Each row below holds a small network's activations on one record, seen along a few directions.
After each row come some of the record's fields: F, B, E, V.
The largest differences between rows may come from other fields.
In the rows, 500 means zero.
Strong random noise was added to every row along 12 fixed directions; ignore it. To show where, here is one row again and again, with new noise each time:
[346 411 634 695 368 555 590 659 523 257 564 198 509 326 514 416 290 485
 382 521 451 546 597 367 525 624 361 609 357 500 442 518 520]
[591 660 483 475 526 286 306 401 335 599 256 585 475 525 525 711 399 535
 567 660 585 456 548 463 510 330 446 401 399 511 173 498 656]
[512 590 300 385 478 588 440 470 487 583 561 695 474 552 456 500 591 519
 679 389 623 428 393 700 641 390 604 501 511 522 628 359 335]
[396 524 433 476 403 610 527 660 397 452 414 395 405 321 512 427 363 436
 495 442 341 460 515 469 569 661 449 584 476 645 429 487 420]
[513 415 621 514 572 564 431 410 519 605 571 757 556 576 481 453 568 495
 543 361 533 443 334 589 469 369 519 455 666 414 640 555 428]
[471 439 464 436 507 572 586 428 620 468 574 509 508 528 533 344 767 415
 443 337 459 553 531 644 480 547 537 387 724 520 710 463 237]
[418 593 428 488 585 369 594 286 483 450 474 429 396 493 469 528 812 467
 531 588 513 627 460 608 580 512 471 208 596 507 609 513 362]
[542 506 565 511 609 430 417 507 390 495 424 677 470 483 472 545 668 542
 681 422 255 503 445 645 530 624 526 399 574 531 664 604 403]
[439 573 467 509 521 390 411 477 276 518 390 676 381 387 464 622 471 499
 632 471 392 418 366 483 585 491 435 385 529 522 457 593 559]
[480 382 455 614 476 474 558 785 518 166 674 473 427 397 451 395 434 429
 425 480 234 710 473 443 375 465 452 813 582 505 665 668 601]
[541 449 645 580 508 588 384 539 511 434 467 608 557 452 582 579 453 463
 479 497 467 411 409 641 500 332 508 563 603 420 570 543 387]
[486 578 501 610 549 595 492 475 439 651 463 488 464 533 418 386 332 572
 671 566 586 702 444 477 627 524 475 451 316 572 311 445 500]
[489 547 573 598 495 484 458 402 535 492 403 496 459 470 563 616 516 395
 435 666 623 537 463 489 489 352 468 412 630 451 366 585 492]
[378 544 415 519 497 315 539 415 389 417 527 503 373 435 432 549 494 451
 449 570 545 553 398 363 492 359 373 425 539 469 434 588 671]

[456 555 359 375 433 388 532 427 503 503 537 387 524 536 485 465 482 572
 441 485 703 468 649 490 447 382 501 526 413 504 444 352 570]
F: f6 / B: b2 / E: e2 / V: v1
[447 550 677 545 560 228 490 320 369 530 329 383 488 503 470 601 605 555
 482 612 463 499 591 389 408 603 381 247 481 536 355 604 630]
F: f5 / B: b2 / E: e1 / V: v1
[428 582 187 304 482 407 592 521 497 488 568 516 363 505 413 431 677 467
 538 454 495 574 553 468 490 622 554 543 561 622 563 518 537]
F: f6 / B: b2 / E: e1 / V: v2
[437 525 549 478 499 486 626 395 522 675 462 330 498 578 453 378 518 553
 507 528 587 586 634 380 546 742 446 340 329 605 347 472 532]
F: f6 / B: b1 / E: e1 / V: v1
[386 381 544 556 563 424 625 440 521 331 544 488 444 422 513 417 758 404
 406 399 298 651 538 443 419 689 469 295 765 455 662 688 466]
F: f3 / B: b2 / E: e2 / V: v1
[535 525 506 518 532 427 357 409 404 464 343 723 520 452 590 628 616 534
 671 301 459 423 631 608 606 623 525 184 584 451 476 507 382]
F: f3 / B: b2 / E: e1 / V: v2
[541 621 496 366 536 537 468 416 589 690 377 463 464 615 490 553 695 451
 527 672 576 483 504 574 476 601 597 497 540 583 453 527 452]
F: f3 / B: b2 / E: e2 / V: v2
[546 449 612 615 502 609 476 497 694 509 604 599 536 610 449 549 560 467
 552 625 695 586 452 413 417 487 600 672 578 410 540 648 603]
F: f6 / B: b2 / E: e1 / V: v1
[465 612 221 487 428 617 530 621 468 520 630 590 334 469 373 529 427 479
 708 555 616 556 309 421 670 483 579 671 389 569 534 481 581]
F: f6 / B: b1 / E: e2 / V: v1
[425 472 532 636 436 653 537 442 602 414 667 498 547 472 527 546 415 493
 486 494 777 441 400 561 650 323 509 491 483 355 585 445 409]
F: f6 / B: b1 / E: e1 / V: v1
[509 497 435 478 483 411 526 525 525 304 549 358 532 505 523 474 549 499
 409 509 486 602 645 549 445 484 499 540 475 478 555 457 492]
F: f3 / B: b2 / E: e2 / V: v1
[503 536 344 545 352 527 420 569 474 555 584 718 437 473 452 538 414 462
 673 369 576 431 461 339 594 533 530 499 474 509 396 469 582]
F: f3 / B: b1 / E: e2 / V: v2
[430 572 615 753 480 491 501 663 499 443 595 574 392 450 337 743 550 558
 781 747 536 490 370 531 605 657 580 665 400 445 705 753 646]
F: f6 / B: b1 / E: e1 / V: v1
[502 463 435 553 395 482 478 627 523 548 676 698 475 538 394 462 380 509
 561 358 593 543 475 281 388 488 524 672 516 486 438 590 774]
F: f3 / B: b2 / E: e2 / V: v1
[481 515 363 563 316 508 525 560 570 509 594 485 509 510 527 391 400 509
 554 326 619 523 718 371 565 591 480 467 385 525 351 358 534]
F: f6 / B: b1 / E: e2 / V: v2
[461 517 402 558 369 655 489 639 483 379 444 422 434 311 636 532 242 346
 305 547 473 448 444 487 557 241 407 603 548 520 330 445 418]
F: f3 / B: b1 / E: e1 / V: v2
[481 526 353 424 582 745 585 562 497 563 601 499 459 534 384 313 439 543
 584 542 466 642 295 602 630 489 572 689 377 599 629 407 374]
F: f6 / B: b1 / E: e1 / V: v1
[494 559 401 386 481 546 590 457 486 528 377 243 486 484 504 379 471 459
 358 567 462 631 558 425 467 543 453 488 498 669 334 381 406]
F: f3 / B: b1 / E: e1 / V: v1
[333 494 414 296 605 531 637 349 421 552 603 420 407 521 363 388 566 485
 427 511 474 488 207 412 537 471 427 475 486 524 634 490 506]
F: f3 / B: b1 / E: e2 / V: v2
[388 452 541 507 471 430 566 396 481 505 546 466 505 504 437 439 626 592
 530 361 541 450 567 438 471 705 462 338 508 484 596 540 532]
F: f3 / B: b2 / E: e1 / V: v1
[486 446 528 552 502 475 475 494 442 419 607 511 532 487 410 512 354 574
 522 508 540 504 362 405 471 345 421 609 409 430 513 482 632]
F: f3 / B: b2 / E: e1 / V: v2
[547 492 527 549 443 550 514 472 672 555 548 651 496 558 552 545 699 370
 474 467 591 490 509 550 493 503 587 458 718 449 583 569 403]
F: f6 / B: b1 / E: e2 / V: v1
[455 522 589 480 510 467 448 440 419 625 356 641 464 438 514 605 542 465
 529 499 493 331 448 451 443 604 500 388 658 510 473 635 578]
F: f6 / B: b2 / E: e2 / V: v1
[406 532 467 309 639 379 514 427 331 408 564 399 521 517 328 608 577 667
 528 625 476 329 244 608 533 370 467 641 254 446 795 423 560]
F: f3 / B: b2 / E: e2 / V: v1
[547 498 548 595 529 351 498 487 562 528 543 531 543 648 448 454 613 601
 640 431 496 656 745 417 493 784 533 368 388 527 465 541 585]
F: f6 / B: b1 / E: e2 / V: v1
[369 459 535 518 324 593 502 509 468 537 631 556 527 392 456 514 347 508
 473 396 683 198 294 356 561 376 440 562 447 427 517 443 583]
F: f3 / B: b2 / E: e1 / V: v1
[685 491 555 547 454 413 284 671 511 417 487 660 599 534 567 660 437 573
 637 432 407 376 681 546 510 560 564 592 331 421 446 514 560]
F: f3 / B: b2 / E: e2 / V: v2
[430 596 579 517 593 588 541 387 388 682 345 530 377 427 461 542 604 453
 621 641 446 553 274 531 511 615 518 398 691 627 522 646 407]
F: f6 / B: b2 / E: e1 / V: v1
[531 484 516 845 307 423 423 655 576 238 668 553 563 455 550 640 341 558
 649 405 622 551 671 437 631 496 489 471 281 354 441 463 572]
F: f3 / B: b1 / E: e2 / V: v1
[651 549 326 506 424 341 397 627 528 325 564 546 551 525 507 580 526 579
 626 466 488 584 661 553 518 416 557 605 363 514 488 396 539]
F: f3 / B: b2 / E: e1 / V: v2
[703 465 432 497 465 240 371 640 456 292 475 555 576 527 568 556 428 534
 400 470 353 594 690 551 334 209 446 692 476 457 440 462 630]
F: f3 / B: b2 / E: e1 / V: v1
[511 558 501 436 497 473 408 676 312 472 328 525 414 351 479 636 405 543
 605 538 228 378 467 420 469 728 530 686 443 635 451 614 608]
F: f6 / B: b2 / E: e2 / V: v1
[585 594 376 509 572 611 458 565 431 534 436 544 445 525 459 499 311 517
 577 645 566 668 417 515 534 335 551 665 485 527 363 485 567]
F: f6 / B: b2 / E: e1 / V: v1

Here are new rows. What are their fields?
[420 422 585 508 341 532 554 630 563 479 577 362 564 466 536 383 502 537
 494 288 432 356 757 479 542 840 488 498 368 565 579 424 405]
F: f6 / B: b1 / E: e2 / V: v1
[588 565 336 458 465 410 466 416 502 515 534 601 516 585 522 508 581 556
 591 396 607 484 585 590 586 409 538 334 405 464 489 315 439]
F: f3 / B: b1 / E: e2 / V: v1
[575 502 483 708 493 555 418 682 498 229 589 521 510 408 574 569 340 545
 608 545 400 633 485 680 648 342 541 614 344 391 560 469 407]
F: f3 / B: b2 / E: e2 / V: v2
[485 547 599 572 525 561 432 567 399 455 395 577 472 392 514 621 492 531
 648 515 329 411 388 599 571 604 557 482 514 516 576 595 429]
F: f3 / B: b2 / E: e2 / V: v1
[626 515 485 530 490 447 459 581 563 427 491 438 567 570 542 490 540 545
 522 549 439 604 641 598 472 504 519 540 422 527 492 426 415]
F: f3 / B: b1 / E: e1 / V: v2
[426 534 388 397 373 543 418 516 383 565 410 672 458 388 561 558 359 443
 504 341 606 285 521 426 566 517 499 454 583 517 368 478 526]
F: f6 / B: b2 / E: e1 / V: v1
[430 447 651 609 631 474 542 338 353 454 457 379 597 436 542 400 316 599
 358 508 483 606 438 573 544 261 300 318 376 382 459 393 453]
F: f6 / B: b2 / E: e1 / V: v1
[627 448 409 357 534 539 452 562 570 558 576 521 644 658 445 326 512 597
 559 323 479 539 634 525 447 567 567 590 361 563 524 327 472]
F: f3 / B: b2 / E: e2 / V: v2
[394 451 515 684 346 751 527 449 527 415 584 485 526 376 591 531 269 430
 451 454 763 429 384 461 681 334 476 424 509 375 412 374 377]
F: f3 / B: b1 / E: e2 / V: v1
[522 532 452 536 345 602 427 495 569 597 398 601 471 456 637 579 474 361
 541 387 605 391 588 422 614 624 529 321 574 514 276 474 383]
F: f3 / B: b1 / E: e2 / V: v2
[351 450 419 468 377 522 559 501 644 531 718 627 478 540 468 503 530 412
 386 382 852 367 523 437 409 402 555 631 721 354 586 607 655]
F: f6 / B: b2 / E: e2 / V: v1
[481 503 451 622 484 549 444 434 477 319 477 591 469 386 570 583 505 459
 569 451 557 571 510 538 610 436 503 337 608 403 480 498 412]
F: f3 / B: b2 / E: e1 / V: v2
[480 527 530 565 416 425 472 607 463 513 538 491 498 514 434 504 268 609
 575 531 607 471 548 344 486 528 458 668 246 502 353 500 772]
F: f6 / B: b2 / E: e2 / V: v1
[571 353 670 556 701 568 523 575 493 490 606 512 596 591 399 308 477 608
 550 443 209 670 328 513 454 558 459 573 392 512 684 530 461]
F: f3 / B: b1 / E: e2 / V: v2
[634 487 615 711 532 426 373 558 521 519 448 714 520 540 507 591 549 546
 759 443 381 626 580 449 502 695 548 377 502 487 434 648 596]
F: f3 / B: b2 / E: e2 / V: v2
[566 522 558 670 563 602 513 535 527 541 421 444 466 526 508 418 366 473
 501 645 502 771 555 443 445 514 523 533 528 541 341 585 548]
F: f6 / B: b1 / E: e2 / V: v1
